Each row below holds a small network's activations on one input, seen along a few directions.
Each table varies a few parts of the input and shows all the possible inputs, shuffled.
Descriptions start from the smaller parts, as in this example, which fits no table here: one of 6 places along a line, together with either a single point or one of 9 places along a line or (one of 2 separate values, together with one of 8 places around a ring).
Shared parts are said once, and a part with two or three values counts as separate values.

Other details of the inputs vary at random and push rows far along three fixed directions, the same in every table; ignore that.

Table:
r1: -280	83	142	189	69	-49	-1	61	-155	46	-62	121
r2: -135	56	82	316	156	-93	18	-14	-76	99	-28	130
r3: 131	22	-227	108	61	-28	252	438	-88	-555	-188	-345
r4: -38	-116	162	-22	-228	-98	-133	272	31	129	299	-116
r5: -285	112	156	183	68	-34	23	56	-189	73	-29	81
r6: -173	15	111	278	177	-48	41	27	-47	107	-61	127
r7: 336	126	-333	-90	95	97	294	123	37	-500	-153	-284
r8: -30	-168	148	-21	-215	-108	-158	300	63	140	268	-86
r9: 115	-218	106	-146	-300	-233	-216	287	148	27	272	-115
r10: 179	-116	-14	-276	-105	101	-119	-217	202	113	156	30
r11: 110	93	-202	57	25	-94	272	416	-92	-501	-176	-331
r12: 114	-206	107	-149	-286	-178	-209	313	147	24	261	-73
r13: 257	-104	-79	-347	-122	46	-121	-152	172	131	153	11
r14: 3	-99	160	-82	-240	-165	-115	314	42	132	299	-134
r15: -285	78	141	194	69	-97	-4	25	-164	48	-63	82
r16: 193	-129	25	-242	-97	107	-103	-187	140	172	109	46
r17: -74	140	-145	-57	188	198	88	-572	-92	39	-254	190
r18: -60	-128	168	-4	-202	-100	-131	294	22	172	294	-115
r19: -147	87	85	326	125	-79	-1	-13	-55	112	-59	100
r20: -194	19	100	298	120	-45	69	11	-28	120	-77	111
r21: 10	-215	114	-54	-236	-131	-181	303	101	120	249	-91
r22: 107	128	-188	56	33	-54	303	408	-121	-504	-153	-351
r23: 11	-108	174	-74	-259	-182	-130	267	35	120	308	-153
r24: 229	-28	-60	-296	-123	160	-128	-275	145	145	67	55
r25: -283	51	117	197	69	-132	-23	21	-142	37	-98	100
r26: 223	-75	-112	-358	-146	98	-93	-276	162	149	91	31
r27: -146	40	120	316	153	-34	36	5	-45	88	-37	138
r28: 321	124	-353	-88	46	119	319	54	12	-457	-189	-268
r29: 228	-30	-75	-314	-110	128	-128	-265	141	165	51	34
r30: -156	69	74	281	169	-72	20	30	-53	96	-33	168
r31: -75	141	-128	-71	256	206	66	-578	-111	40	-253	226
r32: 154	-81	23	-218	-104	140	-112	-221	147	189	52	39
r33: 74	-236	94	-104	-262	-138	-224	279	140	39	262	-80
r34: -297	51	122	217	74	-15	-12	52	-148	47	-49	92
r35: -161	73	123	326	121	-17	18	8	-21	102	-67	109
r36: 340	-1	-222	-630	-43	396	-88	-720	100	97	-63	152
r37: -218	159	-63	-130	181	223	31	-487	-198	-14	-335	245
r38: -133	76	73	283	172	-84	16	33	-69	127	-56	151
r39: -76	149	-126	-73	251	201	60	-561	-76	15	-237	203
r40: 220	-76	-78	-350	-94	72	-128	-211	186	127	132	32
r41: -273	33	107	179	106	-117	-46	64	-116	27	-119	152
r42: 336	72	-309	-56	83	100	323	141	25	-510	-149	-320
r43: 308	93	-331	-52	47	127	358	76	30	-501	-195	-321
r44: -294	20	100	222	77	-45	-32	48	-128	37	-83	109
r45: -189	26	114	279	181	-45	33	22	-16	93	-56	120
Each input here is: one of 5 places along a line, together with either one of 4 places along a line or one of 5 places around a ring.
Q: Changing only the place on the line of 5 turns r27 into r2. The same change can be made to r43. Which row results?
A: r17
Q: Changing only the place on the line of 5 turns r4 into r18. The same change can be made to r33. Which row results?
A: r3
Q: List by row number the other rows that have the place on the line of 5 in common with r36.
A: r1, r5, r7, r12, r24, r28, r30, r37
Q: A walk changes only the place on the ring of 5. It starts at r13 and steps to r38. List the rest of the walk in order.
A: r29, r26, r40
Q: A walk changes only the place on the line of 4. It starts at r23 and steps to r15. List the rest of the walk in order.
A: r25, r9

Table:
r46: 421	-92	-284	-442	-45	266	-4	-430	258	-56	-124	25
r47: -14	-88	248	149	-143	-244	-188	77	163	380	368	120
r48: -98	-189	158	-28	-133	-261	-326	106	94	194	189	163
r49: -849	286	280	503	410	-19	14	-413	-452	375	-327	477
r50: 146	72	0	585	65	-277	296	666	22	-284	73	-344
r51: 180	-57	-176	272	-24	-195	193	653	35	-605	-97	-356
r52: -151	-188	211	19	-162	-317	-362	156	108	223	262	208
r53: -724	408	119	967	514	-140	412	277	-551	-214	-476	53
r54: 450	-59	-371	-411	84	303	134	-365	193	-228	-167	-52
r55: 242	1	-321	169	116	-92	346	578	-36	-785	-191	-421
r56: -189	-148	244	-98	-186	-189	-276	152	-1	228	177	86
r57: 171	2	-168	-481	-172	330	28	-363	18	-77	-39	-161
r58: 103	-103	-107	-266	-61	65	-151	-229	45	-67	-74	99
r59: 293	57	-116	462	21	-164	355	641	104	-431	46	-457
r60: 190	32	-243	-480	-63	346	159	-305	-44	-201	-73	-240
r61: -512	324	-122	42	549	465	249	-706	-456	-177	-719	337
r62: 175	-62	-167	-587	-158	353	-49	-364	22	-162	-159	-61
r63: -229	-165	299	-55	-229	-240	-305	199	14	257	251	133
r64: 303	64	-169	-428	-98	390	45	-331	64	2	7	-108
r65: -219	-114	271	3	-262	-226	-211	135	-5	338	338	50
r66: 325	80	-242	-423	6	411	183	-259	17	-134	-20	-197
r67: -672	297	94	255	474	243	78	-580	-470	62	-616	471
r68: 369	99	-242	369	146	-56	505	572	51	-598	-32	-528
r69: -52	-23	217	1	-132	-116	-181	118	32	369	294	53
r70: 246	-78	-141	-193	-5	75	-62	-242	175	65	-59	101
r71: 137	78	-29	-190	-54	195	-4	-175	-29	124	52	-19
r72: 43	-82	186	88	-104	-187	-164	31	159	346	296	75
r73: 34	-158	120	52	-75	-243	-241	86	212	312	188	177
r74: -92	-39	276	45	-177	-171	-203	169	37	400	372	96
r75: -28	-155	177	102	-102	-303	-271	145	224	345	260	220
Q: Changing only one part turns r47 into r63. The same change can be made to r59. Which row results?
A: r62
Q: Describe the family of inputs behind these rows.
A: one of 5 places along a line, together with one of 6 places around a ring
Q: A walk changes only the place on the ring of 6. It starts at r71 and steps to r50. List the rest of the walk in order.
A: r70, r58, r67, r53
Q: Change only the place on the line of 5 in r71. List by row number the other rows that result.
A: r64, r66, r69, r74
Q: Change only the place on the line of 5 in r58. List by row number the other rows that result.
A: r48, r51, r52, r55
